Here are a small network's activations along a few directions, averaged over the inputs that share one value of a field.
Related values have similar rows: they may be neighbours, one step apart, or belong to one group.
Random noise pushes rows far along 5 fixed directions. That doesn't count. These rows show it; they differ only by the noise:
[-122 -158  -83  -22 -149    1 -100 -133   24  414 -197   14   18   91
  215   71]
[  16    3   45  -37 -224  116 -151 -292 -126  377 -206   87  -95  141
  141  130]
[-200 -281 -138  143   66   83  -70   65   52   11  -47  132  103  -12
  -29 -255]
[ -80  -39  -65    1  -58 -194   58  203   29  156 -144   65   82  -33
   26  -82]
[ 157   87  158   75  -53  376 -158 -328 -250 -189    3  271 -180   42
 -185 -129]
[ -77 -204 -136   62  169  366   95  -15   59   25   12  -46  -57  118
  220   52]
[ 453  678  340 -161 -200 -275  208  199 -327 -211 -112  223 -187 -112
 -299   37]


Field G:
g4: [ 183  456  236 -277 -307    3  182 -227 -169  305 -287  -50  137  -37
  122  113]
g6: [ 373  507  179 -181  209 -202  513   97  -43 -175  212 -252   97 -358
  -76  533]
g3: [  55  -15  -65 -410  -52 -260  212  170  339 -575  412 -517  -87 -359
  506  291]
g7: [ 140  304  114  179  148  297  284  144 -103  182    8 -331 -133  360
   -5  621]
g5: [ -29   43  128 -110 -213 -332 -300 -239 -165  855 -349   76   37  287
   88  268]
g2: [-153  -10  -80   64   83   43   92  172  -16  138  -66   19    3  157
   43  -89]
g8: [ 408  442  174  -87 -139  273 -214  -14 -326  -56   24  133 -651  364
 -251  130]
g9: [ -71 -187  -68  -74 -163 -159  -62 -228  138   46  -95   92  299 -157
   25 -369]
g10: [ 419  409  354 -314 -135  -11 -120 -342 -214 -513  284  102 -456  -97
 -113   18]
g1: [  60  262   69  369  -49 -203  -41  271 -143   72 -104  -69   22  309
 -251  423]
The values of G form a tree with 3 forks.
Question: Which values are neighbours of g4? Give them in the order they are listed.
Answer: g9
Question: Which values are neighbours of g1? Give them in the order they are listed.
Answer: g7
Question: Which values are neighbours of g10? Give them in the order they are listed.
Answer: g3, g2, g8

Field W:
w8: [  22 -278  -31 -189  109   51 -472 -826  291   83  285 -112 -235 -316
   95  120]
w2: [ 429  837  318 -377 -426   14  380   67 -411   81 -220  -34 -444  274
  294  467]
w5: [-554 -705 -525   43  222  159  -88  -34  548 -133  197 -315  -35   36
  643 -114]
w10: [ 139  149   19  -42   73  406  208  224 -207  184 -248   68 -273  459
  375  221]
w6: [ 142  124   72  117  233  -27  308   70   66 -170   15 -103  295 -146
   -7  141]
w9: [  73  397  316   52 -263   75  282 -160 -451  330 -192  249   56  111
 -207  -30]
w3: [ 291    5  -72 -123   83 -174   -5  401  272 -485  285 -180 -239 -243
 -259  -92]
w1: [  83  108   64   65  -55  162 -182 -351 -153  191   45  -88  -24  122
  -58  490]
w7: [ 175  216  151  -66   43 -178  103  419 -189   68 -216  289   79  -23
 -355 -357]
w4: [ 325  276  152  -60  180  631  300 -271 -137 -321  283 -402 -192  244
  292  720]
The values of W form a ring.
Question: Which values are neighbours of w3? Give them in the order they are listed.
Answer: w8, w5
Question: Which values are neighbours of w4? Give them in the order they are listed.
Answer: w6, w1
